These are the activations of a small neural network, seen along a few directions. Each row is one input.
Each table varies a few parts of the input and shows all the possible inputs, shuffled.
A made-up example of a description, with smaller parts first: ring(8) and (point or line(9) or (values(2) and line(6))).
Shared parts are said once, and a part with two or three values counts as separate values.

Other details of the inputs shift rows strongly along three fixed directions, in all tables alike. That doesn't count.
To show where, the next rows are all for the same input, with only those details redrawn:
[-30 -26 -10 -17  -8   7  -2 -20 -17 -13  39]
[-18   3   0  -4  -1   3   0   2   8   2  16]
[-15  24  -1   1   3   4  -9   7  28   4  -1]
[ 17 -26  26   2  11  -6  42  21 -23  20  18]
[-47  24 -13  -4 -13   8 -23  -3  31  -6  20]
[-48   8 -17 -12 -14   9 -24 -15  17 -13  28]
[ 36 -11 -21 -20  30  14 -14 -41 -10 -17 -27]
[ 33  30   1   3  29   5  -4   4  28   8 -40]

Rows:
x1: [-13 -27 -15 -18  -8  -5  -1 -15 -23 -17  23]
x2: [-37  18  19  10 -22 -20  13  45  24  14  28]
x3: [-17 -28  -8 -15   0   4   2 -23 -20 -15  26]
x4: [ 10 -14 -28 -20   3   9 -30 -34 -18 -29 -14]
x5: [ 36 -12 -20 -20  31  14 -14 -41 -10 -17 -27]
x6: [ 12 -11  10   4 -17 -13  25 -16 -37   8  24]
x7: [ 42 -27  -3 -14  15   0   0 -16 -31  -7 -24]
x8: [  3 -36   9   6  -6   7  15   8 -30   1  12]
x9: [ 18   4  23  26   5  -4  13  37  14  20 -23]
x10: [-25   3   4   4  -5  -4   5  13  15   2  23]
x11: [ 33  21   3  14  17  10 -13   9  22   8 -53]
x12: [ 15  -9 -26 -16   7   2 -32 -31  -4 -26 -25]
x13: [  5  25  -6  -1   3  -3 -23   0  20  -7 -35]
x14: [-35  28   1  16 -17   6 -23  16  36   1 -10]
x15: [-12  23  28  41 -31  -6  20  25   6  31  12]
x16: [-15  30 -14   0   6   9 -19  -2  30  -7  -6]
x17: [ 40 -27  20   7  11 -14  34  27 -29  15 -12]
x18: [ 42  22  22   5  20 -12  19  32  13  22 -35]
x19: [ 22  34   9   3  15 -11  -1  18  27   8 -37]
x20: [  8 -35  15  14  -3   0  26  22 -24  12   7]
x21: [-16   1  16   3 -13 -13  23  34  -3  11  26]
x22: [-27  32 -17   7 -33   0 -31 -29   9  -9   6]
x23: [-20   6 -12   3 -19   4  -5 -39 -10  -6  29]
x24: [  4 -46   7  -5   6  -4  35   3 -36   3  33]
Changing only one part turns x18 into x7. The same change can be made to x2. Which row results?
> x12
Describe the family of inputs behind these rows.
> line(4) and (point or ring(5))
Which other rows does x3 become when the ring(5) part takes its other values? List them by row number.
> x5, x10, x16, x24
Which other rows does x15 become when the line(4) part takes its other values? List them by row number.
> x6, x22, x23

Rows:
x25: [  1  -6  26   1  -3 -12  22  36  -5  20   8]
x26: [  9   4 -19 -10   2  21 -25 -40  -6 -13 -12]
x27: [  1 -10   8  -9   9  -1   7 -13  -8   1   6]
x28: [ 29  18   0  -6  25  -2   5  20  14   4 -26]
x29: [ -2  24  -8  12  12   8 -19 -11  32  -3 -24]
x30: [-30   6   6   8 -10  -3  12  39  14   8  25]
x31: [-32 -25   0 -20 -11   5   3   5 -19  -6  35]
x32: [ 33  16   9  14  26  -5  14   7  17  11 -26]
x33: [-17 -18 -19   1 -22   4 -19 -30 -22 -20  10]
x34: [-32  20  14   7 -23   1   8  18   8  19  30]
x35: [-32 -28   1 -13 -13  10   1   6 -18  -8  33]
x36: [-26 -30   7  -7 -15   0   6  -3 -16  -4  29]
x37: [-30   8  24  13 -11  -3  11  21  16  15  22]
x38: [-28  -6 -12   2 -10   5 -15 -10  11 -11   8]
x39: [  5  -5 -25 -10  10   4 -19 -30   5 -22 -12]
x40: [ 38 -13  -9   3   6  -6   4 -21 -26  -9 -19]
x41: [ 34 -15  17  11  14 -13  30  30 -11  15  -8]
x42: [  0  29  18  12 -14 -14   4  21  10  16 -12]
x43: [  5   9  11  10 -13  -4  -2   4  -3   5 -13]
x44: [ 37  16   6   0  20 -12   7  21  12   9 -30]
x45: [  7 -13 -27  -8   7  11 -30 -28  -2 -22 -20]
x46: [ 0 25 10 25 -5  6  7 19 18 21 -4]
x47: [ 31 -18  -2 -18  21   1   0 -23 -15  -7 -23]
x48: [ 39  -9  21   2  20 -18  36  21  -9  16 -10]
x49: [ 17  12 -24 -13   8  10 -16 -35  -5 -11  -8]
x50: [-23 -14  -8   2 -19   5   8 -11 -19  -2  43]
x51: [-36  36 -21   5  -6  16 -38   9  46 -10 -13]
x52: [ 17 -23  -6 -16  17  -3   9 -29 -22 -11   9]
x53: [ 19 -29  11  -3  -9 -18  29  -2 -45   2  19]
x54: [-31  40 -10   2 -12   6 -41   9  47  -6 -17]
Describe the family of inputs behind these rows.
> ring(5) and (values(2) or line(4))
Changing only the ring(5) part turns x47 into x36. The same change can be made to x25. Which row results?
> x54
Which other rows agree with x53 in the ring(5) part? List them by row number.
> x28, x44, x48, x49, x52
A walk changes only the line(4) part. It starts at x30 and steps to x41. List the rest of the walk in order.
> x39, x32
Which other rows agree with x46 in the ring(5) part? List them by row number.
> x29, x33, x38, x45, x51
